Each row below holds a small network's activations on one input, seen along a few directions.
In each table, some parts of the input vary, and every possible input appears once, in random order.
A made-up example of a description, with smaller parts first: one of 4 places along a line, together with either a single point or one of 9 places along a line or (one of 3 separate values, together with one of 5 places around a ring).
Shared parts are said once, and a part with two or three values counts as separate values.

Other details of the inputs shift rows strongly along two fixed directions, in all tables alike. That doesn't count.

Rows:
row 1: [ 2.29 -0.66 -1.86 -2.95  1.10  3.56 -3.33 -0.10  4.14  2.25 -2.70]
row 2: [ 0.74 -6.61 -1.75 -3.04  0.18  2.10  1.50  2.71 -3.49  3.54 -0.94]
row 3: [-1.09  4.62  0.75  2.29 -1.35  0.27 -0.86 -0.86  3.49 -0.72  1.11]
row 4: [-2.27 -0.38  2.59  2.41 -3.83 -1.58  2.15  1.20 -5.07  0.02  1.62]
row 5: [ 0.73 -6.11 -2.24 -3.49  1.98  0.87  0.29  0.95 -5.61  1.88 -1.00]
row 6: [-1.21  4.55  2.02  1.79  0.81 -1.97  0.58  0.40  4.89 -2.89  0.92]
row 7: [ 2.74 -0.85 -2.89 -3.19  4.32  2.35 -3.01 -1.90  3.68  0.78 -0.27]
row 8: [-0.89  4.33  1.81  1.64  0.29 -1.38 -1.12 -0.16  3.62 -3.04 -2.22]
row 9: [-2.10 -1.70  1.14  2.90 -3.79 -1.53  3.68  1.75 -4.04  0.30  1.96]
row 10: [ 0.08  4.83  1.25  1.82 -0.99 -0.05 -2.41 -2.96  2.00 -1.74 -0.41]
row 11: [-0.74  4.66  0.48  1.96 -0.55  0.07 -1.74 -2.08  2.24 -1.60  0.32]
row 12: [-1.62 -1.46  0.10  2.53 -2.77 -1.99  4.59  1.65 -3.75  0.00  3.16]
row 13: [-2.28 -0.60  0.06  2.70 -1.78 -2.88  4.33  0.60 -3.78 -0.42  3.45]
row 14: [-1.96 -0.90  2.39  2.58 -4.76 -1.66  2.52  1.38 -4.37  0.14  1.44]
row 15: [-1.80 -0.94  0.28  2.53 -1.23 -3.03  4.58  0.80 -2.92 -0.22  5.13]
row 16: [-0.72  4.66 -0.02  1.99  0.11 -0.80 -1.88 -2.99  2.31 -2.12  0.49]
row 17: [ 2.72 -0.66 -1.50 -2.64  0.74  3.64 -4.16 -0.47  3.55  1.92 -3.61]
row 18: [ 2.08 -0.58 -2.48 -4.11  3.54  3.92 -3.89 -1.04  2.66  1.67 -2.62]
row 19: [-0.10  4.05  2.58  1.54  0.12 -1.37 -1.65 -0.83  2.74 -2.94 -2.89]
row 20: [ 1.37  5.05  1.02  3.95 -2.52 -0.92 -0.91 -3.26  3.39 -2.26  0.11]
row 21: [-1.51 -1.66  1.98  2.96 -4.30 -1.69  3.32  0.98 -4.68  0.11  1.45]
row 22: [-1.11 -1.26  1.25  2.46 -2.60 -3.09  3.46 -0.29 -5.61 -0.37  1.88]
row 23: [ 0.91 -5.86 -0.98 -4.19  1.58  0.90 -0.55  0.33 -6.39  2.21 -1.81]
row 24: [-2.92 -0.49 -0.04  2.22 -1.23 -2.73  3.74  0.43 -4.26 -1.07  3.66]
row 25: [ 0.30  4.93 -0.13  3.43 -0.75 -1.39 -0.78 -3.18  3.34 -2.08  0.64]
row 26: [ 0.57  5.23  0.62  2.76 -0.61 -1.38 -1.92 -4.26  2.66 -2.79  0.14]
row 27: [-3.78  0.20  2.44  1.86 -1.28 -3.39  4.31  3.31 -2.98 -1.99  1.18]
row 28: [ 0.08 -6.01 -0.02 -4.30  2.39  0.62  0.51  3.92 -4.43  1.32 -3.88]
row 29: [ 0.67  5.21  0.21  4.11 -2.10 -0.82 -0.54 -2.55  4.12 -2.25  0.71]
row 30: [-3.48 -0.71  0.28  1.49 -1.09 -2.41  3.46  0.82 -4.96 -0.54  3.47]
row 31: [ 1.31 -7.02 -1.66 -3.37  0.80  1.86  1.77  2.92 -2.69  3.95  0.66]
row 32: [ 0.91 -6.78 -1.37 -4.13  0.46  1.94  1.10  3.49 -2.76  4.30  0.53]
row 33: [ 1.93 -0.67 -1.07 -4.34  4.21  2.33 -3.20  0.83  4.17  0.08 -5.04]
row 34: [ 0.59 -6.44 -1.19 -4.39  1.50  2.28  0.72  3.31 -3.51  4.13  0.67]
row 35: [ 3.17 -1.12 -0.03 -4.33  3.80  2.42 -4.68 -0.31  2.78  0.06 -6.84]
row 36: [ 3.69 -0.66 -2.43 -1.92  2.26  2.42 -1.92 -0.92  4.57  1.32 -0.20]
row 37: [-1.05  5.01  0.08  2.23  0.70 -1.14 -0.62 -2.61  4.03 -2.02  3.37]
row 38: [-0.66  4.49  1.10  2.54 -1.72  0.27 -1.69 -1.16  2.79 -0.98  0.20]
row 39: [ 2.12 -0.82 -0.64 -4.21  4.50  1.83 -2.44  1.00  4.83  0.17 -3.05]
row 40: [ 2.30 -0.85 -2.14 -4.07  3.86  3.54 -3.31 -0.82  3.30  1.89 -0.80]
Each input here is: one of 4 places along a line, together with either one of 2 separate values or one of 8 places around a ring.
The inputs of row 34 and row 3 match in every part but the place on the line of 4. If row 32 is changed in the same way as row 34 into row 3, which row does it become?
Answer: row 1
The inputs of row 10 and row 18 match in every part but the place on the line of 4. If row 35 is changed in the same way as row 10 into row 18, which row does it become?
Answer: row 33
Change only the place on the line of 4 in row 23. List by row number the other rows that result.
Answer: row 16, row 30, row 37
Change only the choice among 2 separate values in row 28. List by row number the other rows that result.
Answer: row 8
Change only the choice among 2 separate values in row 33. List by row number the other rows that result.
Answer: row 27

Rows:
row 41: [ 3.13 -7.42 -3.79 -5.37  3.04  3.41 -0.77  0.78 -2.55  4.25 -0.68]
row 42: [-2.69  5.86  1.08  6.19 -3.09 -3.46  3.29 -1.72  2.14 -2.70  6.24]
row 43: [ 0.14  4.76  0.28  1.91 -0.13 -0.02 -1.44 -1.78  5.64 -1.41  0.91]
row 44: [-2.44 -1.52  1.72  1.63 -1.94 -2.60  3.90  2.42 -4.38 -0.66  1.42]
row 45: [-3.44 -2.88  2.10  2.35 -3.75 -3.14  5.14  2.73 -7.92 -0.12  2.46]
row 46: [ 1.45  3.56 -0.53  1.03 -0.20  1.08 -2.57 -2.62  4.67 -0.42 -0.29]
row 47: [-1.99 -4.41  0.37 -0.14 -1.77 -0.86  3.78  2.93 -6.33  1.83  2.65]
row 48: [ 0.98  0.52  0.48 -1.62  1.98  0.46 -2.11 -0.03  1.55 -0.92 -3.70]
row 49: [-1.32  1.66  1.08  3.28 -2.53 -1.97  2.27 -0.19 -0.62 -1.03  2.70]
row 50: [ 2.12 -6.44 -3.54 -5.37  3.36  3.17 -0.62  1.26 -1.63  3.97 -0.06]
row 51: [ 1.95  2.31 -0.08 -2.50  3.10  1.83 -4.67 -1.27  5.03 -1.06 -4.90]
row 52: [ 1.85 -5.71 -1.23 -4.03  1.77  1.89 -0.64  1.75 -3.11  2.30 -3.25]
row 53: [-3.38  5.74  3.73  5.59 -3.67 -4.04  1.81 -0.94 -0.67 -4.00  1.26]
row 54: [-1.68 -3.96  1.68 -0.52 -0.92 -1.90  2.76  2.74 -6.79 -0.09 -1.07]
row 55: [ 0.34 -5.72 -0.91 -2.62  0.71  0.57  2.03  2.60 -4.04  2.35  0.24]
row 56: [ 0.59  3.80  0.43  0.48  0.81  0.47 -2.37 -1.31  4.98 -1.45 -1.69]
row 57: [ 2.87  2.55 -2.80 -1.38  2.49  3.31 -4.23 -3.15  6.42  1.04 -0.05]
row 58: [-1.69  4.32  0.30  4.74 -2.89 -2.08  1.88 -2.18  1.11 -1.28  5.06]
row 59: [ 1.27 -0.16 -0.50 -1.88  1.23  1.84 -2.38 -0.16  1.56  0.53 -2.55]
row 60: [ 1.94  3.14  0.15 -1.78  2.40  2.02 -5.04 -1.84  4.94 -1.14 -4.72]
The inputs of row 51 and row 48 match in every part but one. If row 50 is changed in the same way as row 51 into row 48, which row does it become?
Answer: row 42
What do these inputs look like to the network?
Answer: one of 4 places along a line, together with one of 5 places around a ring
Change only the place on the ring of 5 in row 55. List by row number the other rows that result.
Answer: row 43, row 46, row 47, row 49
Change only the place on the ring of 5 in row 59. List by row number the other rows that result.
Answer: row 44, row 45, row 52, row 56

Rows:
row 61: [ 2.14 -2.29 -2.08 -4.12  3.67  2.68 -2.18  0.69  2.53  1.78 -2.05]
row 62: [ 2.22 -2.21 -2.14 -4.08  3.88  2.45 -2.52 -0.15  2.03  1.38 -1.84]
row 63: [ 1.99 -1.99  1.16 -4.63  3.06  1.83 -4.20  1.14 -0.09 -0.40 -8.66]
row 64: [ 1.90 -1.97  1.04 -4.58  3.01  1.87 -4.19  1.16 -0.09 -0.40 -8.71]
row 65: [-2.36 -2.46  0.50  1.89 -2.37 -2.55  4.17  0.99 -6.97  0.09  3.41]
row 66: [-1.61 -2.29  0.60  1.56 -2.79 -1.36  3.15  0.90 -5.63  0.86  2.72]
row 67: [-2.25 -2.27  0.43  0.91 -0.87 -2.33  3.79  1.32 -5.16 -0.03  3.01]
row 68: [-1.95 -2.57  0.78  1.47 -2.68 -1.30  3.84  2.49 -4.27  0.90  2.70]
row 69: [-0.64  7.74  1.36  4.35 -1.54 -1.19 -0.72 -2.22  7.29 -2.79  1.95]
row 70: [-0.87  8.33  0.76  4.59 -0.66 -1.89 -1.08 -3.88  6.17 -3.66  2.12]
row 71: [ 3.11 -1.84 -2.32 -3.04  1.73  3.40 -3.42 -1.56  1.24  2.20 -2.44]
row 72: [-1.72 -2.50  0.61  1.63 -3.18 -1.35  3.32  1.52 -5.02  1.08  2.55]
row 73: [ 2.56 -2.45 -2.00 -3.89  2.69  3.15 -2.34  0.59  2.69  2.20 -2.36]
row 74: [-1.65 -2.25  0.28  1.36 -1.76 -2.01  3.27  0.55 -5.91  0.19  2.83]
row 75: [-1.63 -2.52  0.74  1.60 -3.15 -1.40  3.31  1.49 -5.01  1.08  2.62]
row 76: [ 2.24 -2.34 -1.97 -4.17  3.71  2.65 -2.20  0.66  2.53  1.79 -2.00]
row 77: [-0.33  7.84  1.30  4.97 -2.33 -0.89 -1.09 -2.75  7.04 -2.66  1.86]
row 78: [-1.15  8.02  0.94  4.19 -0.41 -1.77 -0.91 -2.91  6.62 -3.60  2.30]
What do these inputs look like to the network?
Answer: one of 2 separate values, together with either a single point or one of 8 places around a ring
The inputs of row 72 and row 75 match in every part but the choice among 2 separate values. If row 78 is changed in the same way as row 72 into row 75, which row does it become?
Answer: row 62
Change only the choice among 2 separate values in row 74. List by row number the other rows that result.
Answer: row 65
Change only the choice among 2 separate values in row 64. List by row number the other rows that result.
Answer: row 63
